A small network was shown many inputs. Here are its activations along a few directions, one row for each input.
Each table varies a few parts of the input and shows all the possible inputs, shuffled.
A made-up example of a description, with smaller parts first: ring(5) and (point or line(9) or (values(3) and line(6))).
Shared parts are said once, and a part with two or three values counts as separate values.

Other details of the inputs vary at random and push rows far along three fixed directions, the same in every table; ignore that.

Rows:
r1: [ 37  -6  -2 -63  -9 -35   7  17 -37  11 -18 -19  15  -4  -9]
r2: [-30 -21 -27  39  40 -21 -37  -2  77  -5  28  36 -12  32 -35]
r3: [ 16 -15  -4 -56 -19 -51 -15   8   0  25 -20  14  -4   6  -2]
r4: [-15 -36 -45 -61   8 -63 -52  32  22  33  -7  21 -27  -5  -5]
r5: [ 30 -17   5 -59  -9 -27  -3  19 -43  11 -32  -5  26 -14  -2]
r6: [ -6  -6 -18 -53  -3 -24  10  22 -12  10 -17  -9  10  -1 -14]
r7: [ 16 -11   3 -67 -12 -19  22  25 -21   8 -35 -11  13 -18 -11]
r8: [-24  10   3  23 -37  42  10   5 -13  14  22   5  -6 -20  30]
r9: [-31  23   1  23 -34  34  17 -16 -27  28  18  -5  -2 -12  45]
r10: [-29  22   1  33 -62  46  17  -5 -20  16  37  -9  -4 -23  48]
r11: [ 30   7  14  31  35   8 -17 -24  12 -39  -2   6   8  15 -15]
r12: [ 15   6  24  33  32   3   1 -27   0 -30 -10  10  19  31 -22]
r13: [ 25 -10   0 -51 -20 -29   4  16 -38   4 -14 -13  25  -9   1]
r14: [-69 -40 -96 -44  51 -53 -58  57  27  23  19   5 -30 -15 -11]
r15: [-30 -14 -26  37  45 -16 -14   8  45 -32  15   2 -16  15 -32]
r16: [ 16   5  29  31  19  18  19 -16  18 -33 -14   0   0   7 -17]
r17: [ 22   2  27  23  32   9  -6 -25  -5 -25 -22  10  17  20 -17]
r18: [-26  -8 -41  40  50 -10 -36   9  51 -40  38  12 -17  24 -38]
r19: [-21  19   5  12 -34  19  24 -13 -23  18   6 -14   3 -22  45]
r20: [-52  -2 -43  27   0  14 -28  18  10  29  44 -11 -39 -26  37]
r21: [-29  13  -2  28 -42  31  11   1 -16  14  26  -1   0 -13  29]
r22: [ 24   2  31  30   8  -5  -2 -38  30  -1  -5  26  18  28  -8]
r23: [-23 -41 -42 -56   5 -43 -32  43  36  40   8  23 -11  -7 -21]
r24: [ 31  14  41  23  -7  -1   3 -36  30 -18 -17  25  -2  34 -17]
r25: [-68 -29 -62  39  72  -9 -54  30  62 -21  41  28 -36  20 -42]
r26: [  1  24  10  21 -36  40   8 -16 -27  23  18 -14 -10 -24  49]
r27: [-62   0 -53  29  -8  27 -27  26  26  12  62   6 -39 -23  23]
r28: [ 43  -3  40  15  16  -3  -7 -39  26  -3 -25  26  22  23 -12]
r29: [ 27   5  33  35  28   8   8 -30   6 -32 -24  -4   9   7  -6]
r30: [ 18  15  20  18  31   0  11 -29   5 -30 -19   3  19  26 -15]
r31: [ 19  -9  -1 -56 -12 -12  12  30 -18  16 -13 -18  -4 -15  -9]
r32: [-15  11   0  27 -32  33  -5  -8 -20  12  23  -5  -3 -25  48]
r33: [ 30 -15   5 -63 -22 -15  10  28 -29   2 -21  -7  18 -14 -12]
r34: [ 38  13  33  18  16   6  19 -18   6 -31 -13 -11   9  25 -29]
r35: [ 42   3  36  24  28   4   7 -24   1 -29 -26  -9   8  11 -11]
r36: [-29  21   7  17 -38  53  23  -6 -18  26  15   0 -11 -18  37]
r37: [-12  18  11  26 -39  24  24 -11 -24  21  17 -22  -9 -21  48]
r38: [ 16  11  32  30  14  16  15 -24   0 -29 -12   7  19  30 -27]
r39: [ 31   2  30  22  23  12  16 -11  15 -33 -16  -4  -2  14 -25]
r40: [ 29   6  32  25  24  -7  17 -26   2 -35 -22  -7  17  16 -15]
r41: [-21  20   9  20 -33  35  16 -17 -21  21   3 -11  -3 -31  55]
r42: [ 25 -15   7 -73 -28 -34  -4  19   1  26 -30  16  -8  -4 -11]
r43: [  8  14  20  27  19  17  15 -23   6 -25 -10   6  12  28 -23]
r44: [  8 -17 -12 -43  -4 -35  -5  22 -29   7 -11  -3  21  -4  -7]
r45: [ 17  -5   3 -70 -10 -12  21  21 -24  12 -35  -7  14  -9 -12]
r46: [-16  26   0  23 -48  39  19  -5 -17  21  32 -16 -14 -16  36]
r47: [-25 -11 -27  30  62  -5 -35  -4  30 -19   6  17 -11  20 -22]
r48: [-15  18  10  24 -47  32  31  -4 -17  19  17 -23 -12 -20  37]
r49: [ 46  13  33  12  19  19  13 -17   7 -33 -13   0   4  19 -28]
r50: [-53   4 -50  25 -13   7 -25  15   6  17  58  -3 -24 -19  34]
r51: [ 11  -9  -3 -63 -15 -30  23  22 -23   8 -30 -17  19 -11 -12]
r52: [ 31  -9   1 -61  -5 -38   9  20 -32  14 -21 -24  12  -6  -8]
Each input here is: line(4) and (values(2) or ring(11)).
The inputs of r27 and r18 match in every part but the line(4) part. If r45 is changed in the same way as r27 into r18, which row does it become?
Answer: r6
A walk changes only the ring(11) part. It starts at r12 and steps to r9. List the rest of the walk in order.
Answer: r30, r19, r40, r37, r52, r1, r50, r13, r44
List by row number the other rows that have the line(4) part in common with r26.
Answer: r4, r5, r11, r14, r17, r20, r28, r29, r32, r35, r41, r47

Rows:
r53: [-10   2   0  35  22   2   3 -12  56  -9  15  10 -14  21 -24]
r54: [-11 -11  -8  56  14  -2 -36  -8  43 -13  33  26 -13  22  -6]
r55: [ 43 -16   0 -67  20 -54  -3   3 -17  17 -37  -2  19  15 -15]
r56: [-53   6 -41  -7 -42   0 -15   5 -16  50  26   6 -30 -32  66]
r57: [-93  15 -32  72 -15  50  -8  -3  50  18  62  27 -27 -10  22]
r58: [  4  -1   0 -53 -15  -5  27  27 -34   8 -26  -4  17   3 -26]
r59: [-16  -9 -39 -35 -15 -33 -34  20 -12  31  26   6  -7  -9  20]
r60: [-30 -18 -57  37  49 -23 -54  12  32 -25  42  -1 -10  11 -19]
r61: [ 20 -27   0 -69  28 -39  14  32 -35 -16 -37 -13  37  -1 -39]
r62: [-10 -13 -27  23  63 -33 -34  -5  28 -44  -9   0  -3  16 -26]
r63: [ 45  30  54  66  19  53   9 -55  -5 -39 -18  -5  16   8  10]
r64: [-21 -22 -33 -59  -6 -47  -9  38  25  10  -7   6 -14 -10 -22]
r65: [ 38  -3  25 -38   4 -24  29   8 -34 -28 -42 -21  21  -8 -11]
r66: [ -3  22   6  -9 -64  30  24  11 -35  18  23 -16  -8 -13  21]
r67: [-65 -13 -56  53  54  -5 -26  26  43  -9  53 -10 -36  -2   0]
r68: [ 51  29  68 -21 -76  58  56 -26 -28  22 -24  -8  17 -24  35]
r69: [-49 -33 -49 -32 -16 -42 -34  36  13  38  11  12 -31 -25  16]
r70: [ 31  -1  41  40  21  -2   3 -39  28 -10 -15  11   5  29 -17]
r71: [ -1 -31 -31 -63  30 -46 -17  24 -26   2 -29 -10  31  -3 -30]
r72: [ -8  33  25  -8 -79  43  48  -7 -44  23  -4 -21 -12 -25  43]
r73: [-58  13   3  15 -84  42  14   0 -30  72  25   8  -4 -39  75]
r74: [  2 -24 -22 -71  25 -49 -21  18 -15  14 -26  14  23  12 -19]
r75: [ 41  13  33  24  37  26   9 -15  17 -47 -20   6  -5  28 -48]
r76: [ 46  16  36 -17 -17  -2  31 -25 -46  11 -37 -32  31  -8  14]
r77: [ 35 -13   2 -46  -4 -27  11  25 -37 -15  -5 -23  23  -7 -15]
r78: [ 32  -8   5   8  27 -18  -7   0  47 -42   0  20  10  39 -53]
r79: [ 21  19  36  58  25  50  14 -23   5 -43   3  -8   0   0   5]
r80: [-29   8 -24  -9 -32  21 -20   8 -15  50  26   5 -25 -33  64]
r81: [ 13  -2  25  57  19  26 -18 -30  35 -12   3  27 -15   9  -5]
r82: [ 33  39  60  61   5  50  43 -45   8 -33 -10 -10   2  36 -14]
What do these inputs look like to the network?
Answer: values(5) and ring(6)
The inputs of r66 and r72 match in every part but the values(5) part. If r77 is changed in the same way as r66 into r72, which row does it become?
Answer: r65
Change only the values(5) part in r62. List by row number the other rows that result.
Answer: r60, r63, r71, r76
Change only the ring(6) part in r80. List by row number the other rows that result.
Answer: r63, r68, r75, r79, r81
A walk changes only the ring(6) part. It starts at r82 and steps to r53. List the rest of the walk in order.
Answer: r70, r55, r76, r67
